A small network was trained on invented records. Each row is its activation on one of them, seen along a few directions.
Records have a field called Mazi. Each example row is followed by its value.
Other fields move the rows too, some of them a lot.
Random noise pushes rows far along 18 fixed directions. That doesn't count. These rows show it; they differ only by the noise:
[  42   44  -21 -296 -110   71 -417 -441  291  214  190  -46 -122 -449
 -521   24 -195 -277   26   75 -247  337  132  -85  -74  268  -16   90
  190 -128  -60 -425   63  309   58   32  -15]
[ 443 -179 -357   32   19   66  632  241 -176  360  160 -199  348  765
  462   80 -385   18  665  337  261  238 -615  -86  325  206 -189 -235
  -97  280 -263 -107 -589    9  -52  -35    9]
[-178 -313 -266   92   49 -254   14  -25  -87  -14 -126   -6 -246 -268
   82   -1  -82  -15  -17   73 -284  191   81 -253  -81  343  130 -290
   16 -114  -77  -15  308 -502  209  199  336]
[-691 -298  120  -92   49   74  331  368  411 -304 -268 -317  638  -15
  -38  156  135  203 -377  200 -124 -278 -226 -485  144 -107 -165  207
  -53   95  -38  -49 -321   93  437 -334  347]
[ 357  196 -132  186 -243   38  300    3   44  -13 -155 -104 -145 -281
  -10  -96 -425   50 -253 -255  -88 -304  648   79  254 -336 -312 -138
 -223   -9 -363  287   64 -265 -208   96  139]
[ -13  288  650 -328 -104  194 -210  270  360  158  126 -229  173  -11
  398  489  147 -260   39  -12   -2  168 -118    6 -176  -22  -95  107
  188  -43 -419 -158   38  140 -256 -268  -80]
[-100  267  -52  231  -10  -36  102  379 -261  -42 -181 -331 -151  -83
  -82   55  114  -86 -135 -258  -94  191  175  421 -161  -51  231 -196
  316  -49 -141   94  -73  104  287  447  -84]
[-241 -165 -168 -176  113 -154  -37  110  167  179   62    6  136  -62
 -277  241 -114  329    1  315  -96 -195   -2  111 -425   84  131  315
  -92  -84  -49 -219 -370 -385  353   50  231]
[-122  248  111  278  234 -174  161 -252 -256  240   28   34  417  493
   43 -259   86  100  162   94  582  -46 -148  194    6 -172 -175 -252
   35  113  369  290  133 -287  -11  202 -174]
[  73 -141  -40   31  -28   56 -550 -211 -244 -111 -125  -33    6  -94
   71 -222  105 -262   10 -471   47   22  128 -201  -53 -157  167 -327
   42 -188  281 -132  274  217  355  -75 -286]
[  78 -525 -174 -395  168  157  157  367  146 -339 -132  315 -281 -215
 -152  122    7  133 -116  194 -495 -512 -160  -10  184 -177  262  149
 -224  150 -675 -191  -90 -110  -67 -177  331]
[ 136   11 -143  437  100  233  109 -457  166  -68 -396 -192  383 -268
 -282 -552 -415  202 -159 -517  129 -188  236  -97  292  108 -256 -222
    9  -75   76  614 -155 -187  123  214   86]
[-321 -167  439  171  255 -130 -302 -141  -37  592  191 -446   39 -276
  594  -82  150  389  250 -207  -27  273  -63 -347 -248  -83 -169   50
  380 -246 -162 -580 -112   44   14  256 -395]
[ -61  -79   92  -28  135  -48  -85 -160  279  -65  259 -119  496 -235
 -136   84  198  -16  218 -214   -5 -572 -192 -496  -67 -114   43  348
 -101   18 -413 -138   66   -6  -43 -250  -36]
[ -37  488  197 -591 -136  205 -520  245  560 -310   67  -24  395  127
 -597  300   44 -273 -263  -16   53 -300  282  535 -603 -374  329  235
  143 -158   19 -120 -303   14  179 -313  -14]
[ 186 -439 -195 -220  -80  191 -317  -49  -29 -120   -9  164 -230 -185
 -202 -466 -376  -48   14 -125 -288  121   57 -280 -225  221  -37   15
 -101 -275  134 -249 -361  -55  174  -34  194]
[-273   38  -39  138   54 -246  500   55  198  -68  -97 -104  342  342
   69  121  173  437   55  -76  371 -473   87  257   54 -314  -37   15
  -91  -84 -215 -138 -143   87    7   13 -218]
[ 388    5 -267   13 -225  143  457  176 -200 -104  -81 -151  -77 -205
 -185   12 -143 -219  286  -72 -225  344 -703  511  305  657  230   84
  179  248 -222  -45 -346  573  -60  364   23]
[-214  -25  -24 -103  -62  -71  -61  278 -250  -70   42   42 -185  -15
 -566 -186 -297 -209 -192  247  -99  625  -17  118 -432  503 -115   86
   41 -173  406   79 -310 -213  481  148  537]
[-307   50 -334  -63  -16 -362  379   79  -22 -538  144   87 -171   12
 -606 -570  166  -27 -104  111 -189 -145  113  274  -92 -258  236  -97
  252  -47    5 -412   18   13 -189  394   52]

[-465 -173  462  287  337 -399   47 -384  545   76  -78 -425  328 -529
  115  549  -27  405   -6 -403  220  130  108 -318  298  353 -212   93
   78 -267 -565  102  457 -159  136 -339  213]  u10
[ -58  -44 -103   31  317 -349  251  -71   48 -320  255 -269  160  228
 -168 -269   59   36  384 -171  192  265 -280  191  319 -101  217 -324
  450  -24 -283 -408   32  177 -137   27 -165]  u8
[  10   -1  172 -213 -349  235  -69  163   -8 -149 -394  554 -445  235
  396  104  113   68 -331   15  116 -182  279  320 -268   44  -26  -30
 -432 -227  370  221   85   11  -86 -151  -56]  u4
[ 159  478  308   45 -200 -225  224   94  120 -451  126  -30  353    2
 -376   98  -67   19 -148 -430  513 -390  231  409  -56 -184 -224  356
 -327 -142 -118  435   64  -29 -108 -426  127]  u7
[-150  492  236   64  119 -134 -215  246  212 -396  147 -517  309  -36
 -267  -50  178  -83 -122 -433  147  114  275  183 -260 -376  179  -77
  488 -168 -119   -9  -47   65  150  -58 -143]  u6
[-215  155  -58  156 -107  -43 -248 -469  265   63  -57    8  322 -263
 -259 -337  109  252   -7 -252  -32 -248  -37  104 -533  315  144  290
  211 -202  462   25 -257 -105   46  394 -257]  u11
[ 236 -251 -552  158   56  -58   57 -289  183 -226 -246   85 -198  -27
  -89 -108 -273   49  142 -254  -93  181  132  104  177  534  337 -437
   46 -189  -75  194  115 -173   67  133  144]  u1
[-171   18  179  -78  156 -142 -149  467 -282    4   82  -64  -83  512
   25  357   96  -38 -200   67  311  133  417   -8  -21 -627 -153 -141
 -183  -97  -22 -129   75   71  534 -456   21]  u12
[  66 -308  292 -201  299  167 -275 -205 -140  151  -29  266 -274 -248
  128  -62   85 -192    1  248 -204  187 -352 -247  498  -74  -60 -189
   69  317 -141  -57  525   43 -237 -150   73]  u2
[  97  388   -9  -79 -257    3 -301  189 -394  466  235  -10 -182  -68
 -110  346  -16 -112 -203  327  -36   24  325  192 -345 -315  -81  323
 -221  132  420  -68  -49   28  349   59  -93]  u12
[ 329  187 -154  -62 -464 -197 -270  -60 -331  153  628   49  -18   -5
   41 -265  -82 -184  356  -78  -90 -231   11 -112 -545 -149  -16  483
 -220  -80  437 -496 -385   62 -305   98 -248]  u1
[  11  112   59   19   -9  -49  188  119  -15  467  129  -90 -216   37
 -107  418 -258   22  -52  265   13  112  428   -3   34 -190 -363  105
 -122   29 -413  -77  -56    7   48   -3  128]  u10
[ 164  282   98 -102   12 -192  193  145  235  158  399 -611   60  -37
 -148  335 -431 -125   40  117   50  573  363  -91  471 -362 -422 -109
  246  110 -643 -421  -74  198  -21 -341  126]  u4
[ 113 -229 -396 -130   34 -595  170 -543  285  -78  329   12  272  -27
  -29  -97 -206  223  372  197  119 -121 -197   89  345 -119  138  -97
   20   87   15 -634  167 -276 -348 -183   -8]  u9
[ 139 -321 -237  183  -81 -316  250 -346 -188  164  -24  234  -78  239
   75 -105 -321  332  168   26  412  -31  137  -95  172   79 -360  -69
 -481 -174  211  -65   20 -112  105 -146   23]  u6
[ -82   86   75   68   94 -387  114 -362  284 -345 -102  -18  101 -225
 -381  118 -107  132 -177 -211  240  -29  264  360  344   11   -2 -125
   14 -137 -103  146  449 -164   -5 -202  177]  u11
[  47 -299  182 -199  313  451 -547   71  -88  189 -315  416 -584 -368
  158  101  123   96 -262  112 -454  -70  -18   21 -158   41  262  -41
  -29   44 -127  269  221 -302   33  139  105]  u5
[ -72   10  230  300 -183 -315  -17 -294  136 -120  -77 -264   32 -637
  225   63  -93   41   23 -544   13  250   19  -26   75  530  -86   21
   78 -265  -15   95  406 -151  -98   21  127]  u8
[ -50  330 -100  385  308   74  379 -176  386  338  140 -188  735  335
 -216  128   71  277  319    3  381 -464 -154 -137 -122  178  -44  306
  -31  125 -210  495 -429 -165  -43  123  -62]  u9
[ -73 -156  149  308  103 -243  138  -91   58  147   -5 -232  348  -40
  596  -42 -155  407  175 -222  226  -19 -124 -203   20  117 -214  -29
  -69 -107   15  118  -17 -565  -90  -56   93]  u8
[ 366  117 -221  -73  212  137 -123  147 -199  229  266   33   98  374
 -289 -222 -337  279  165  162  191 -110   47  355 -281 -350   10  152
  -95   73  173   28 -670 -272  193   42  -65]  u12
[ -50   -4   -4 -234 -133  287 -438 -130  297 -392 -160   11  210 -267
 -159 -435   -8  -75 -153 -132 -254  155 -315  205 -272  355  373   69
  307  -67  618   32 -273   65    8   67   16]  u1
[ -94 -319   11 -166 -270 -138 -277   64 -115 -371  147  -27   80 -361
  278 -315  232  -19   44 -220 -313 -316 -315 -333 -253 -138  222  283
    3  -97  320 -570  -10  113 -104 -129 -159]  u7
[ -45  -61 -309  141  -87 -290  267   14 -267 -389   73  243  -21  497
  193 -447  197 -252  271   18  147  -31 -174 -221 -168  115  158 -424
  -23  -83  324   98  330 -390 -254  159   23]  u5
[ -11  -40  315  -22  511  216 -262 -217  315 -180  432  160  185  -28
 -789 -583   25  147  255 -411  109 -174 -193 -113 -426  214   47  592
  196 -305 -267  -14 -606  179 -199    5   -9]  u3
[-221  253   18  281 -110  171  637  131  123  250 -164 -157  268  148
  217  193   84  -59 -170  331  -55 -158  -68 -251  259   73 -236   31
  -63  355 -132  440  -37  -26 -228  216  114]  u3
[ 337  171 -117  -84   -3  121 -184   48 -314   35  320  -64  180  149
 -156 -305 -115 -298  130   20   60    6 -114 -152   60 -382  -43   28
  -26  249  222  -33 -169  105   -1 -156  -93]  u2
[ -78 -163 -360 -226 -309   62  318  660 -375 -234 -123  112 -140  328
   62  111   35 -145 -371  469 -262 -243    8   62  219 -639   72   28
 -299  379  260 -281 -224  278  226 -148  128]  u10
[ 147 -108 -119 -147  110  -41 -107 -126 -302  212   65   23   73   81
 -231  114 -202 -177   56  353  127  400 -357  180  449  -62  -42 -125
   10  359  280 -147   60  215  281 -180   67]  u2
[  69   92 -281  -24  -42  -14   22 -133  304  111   -2 -282  144  -43
 -167  195 -239  -81   70  105  -77  189  208 -170  139   84  -16 -157
   95    1 -171   -5  -16  -32  183  -41  136]  u5
[ 257  344  119 -283 -516  573  -89 -168  616    7 -209   16  208 -147
  189   60   65 -479   40   -5 -284  -74 -275   20  -94  481  169   47
  217   67   45  120 -141  351 -580  121 -212]  u9
[-216   14  328   33  170  121  -75  310  -41  227  -33 -255  -68 -191
  283  366  137 -199 -137  167 -281  258  -99 -241   73   -9   24  -16
  219  207 -346  115  143  -97   78    6  205]  u3
[ -28    9   33  212  -78 -207  -23 -491  176 -144  -39 -161  579  180
  -66   44 -211   24    3 -306  617  160   73 -182  327  172 -341 -123
 -225 -177  500  200  166  158  355 -546   16]  u11
[-114   23  -22   93 -222  196  280  200   68 -249 -290 -220  194  239
  563 -258   55 -116 -210  -58  -60   33   21 -308  285 -256 -135 -411
  109  113  213   72  -29   70 -180  -33  -96]  u4
[-158  -14 -466  132  -14 -417  229  -16  191 -206 -167  -17   57  -75
 -268  370   77  217  118  -89  -36 -264   94  349 -388  425  505   67
  -15 -219 -112   41    4 -346  260  239  148]  u6
[  -8  520  268  -61 -494  169   39  494  -53 -130 -270 -274  169 -297
  209  347  -12 -232 -710  111 -184 -320  382  202  137 -665 -220   93
  -97  333  131  351  174  -82   33 -173  161]  u7

Here are new rows. What is Mazi for each?
[  78 -295 -204 -274  415   46 -251  182  223   93   56  144 -120  547
  358   58 -133  245  145  213   32 -179  341 -167 -143 -548  116 -430
  -45 -148 -353 -210 -123 -557   44 -264  -75]  u8
[ 274  226  194 -255 -256  150 -370  218 -208  323  102   23 -238 -280
  189  261  -85 -130 -139  151 -175   43   49  274 -227 -217   27  231
  -52  142  162 -119  -61    5  -15    6  -93]  u2
[ 548    0  -32  -14  322  475 -294 -272  122   25  154    0  323  373
  -42 -495 -105  -75  500 -457  177 -264 -257    0   96 -310  189 -111
  247   41 -248  -61 -442  306 -359  -11 -478]  u10
[ 167 -180 -266  -23   71  121   34   99  -99 -146 -118   52 -367 -117
  204  -93  301   32  126 -151 -344 -345  -13   34  197 -368  384 -220
  180   90 -506 -293  155  263 -230  261 -345]  u5
[ 100  -94 -194  107  332 -394  305 -129 -155  350  279  -22 -126  265
   78  -53 -146  450  429  170  252  152  -62  305   90  -87  -26 -108
  102   -1 -201 -370 -151 -133 -130  217 -144]  u2
[-103 -206 -116  -42  288  -36 -272   50 -146  146   75  155  -86  -62
   51  123  152 -199   50  260 -263 -185  -89 -420 -125 -106  246 -104
  -21  178 -129   53  338 -526   78  -13  233]  u2
[ 485  120  282  -43 -237   30 -134  171 -565 -125  215  189 -341 -526
   91 -111   77 -364   86 -203 -283   -7 -471  251   12   83   95  380
  -67  234   25   50  242   80 -423  142   65]  u5
[ 489  466  -88  122 -490  476  239   92  421  138 -367 -232  479  337
  486  126 -455 -205   29 -174   90 -188  176  105 -167  275 -179 -213
  -47  -38   -6  654 -432 -331 -307   86   70]  u7
[-226 -239   36   -4  419  -60   82  133   75   49  -59  116 -120  376
  408  -49  158  270   83  199  102  -28   57 -248    5 -188   21 -409
   90  -58 -299   38  138 -437  -77  -27   39]  u2
[ 521   65 -520  -77 -391   40  163   44 -196  -24  120  261 -113  136
   26 -209 -286   78  107  105  -33 -455  141  196 -152 -212   36  157
 -372   99  256 -104 -364 -160 -185   92  -99]  u4
[ -80 -570  -21 -219  394  470 -297  194   94  189 -218  158 -401   42
  141  -12   98  148    1  162 -444  -35  -33 -385  -94  -20  203 -133
  109  -89 -439 -174 -271   31  171   47  -44]  u11
[  -3 -209 -206  247  121  123  154  397 -432 -194 -214  -89  100  420
  238 -447  -20  176  -18 -185   64 -136  -73  -60    0 -337   56 -160
  -24   47  320   76 -491  -36  298  106  -50]  u4
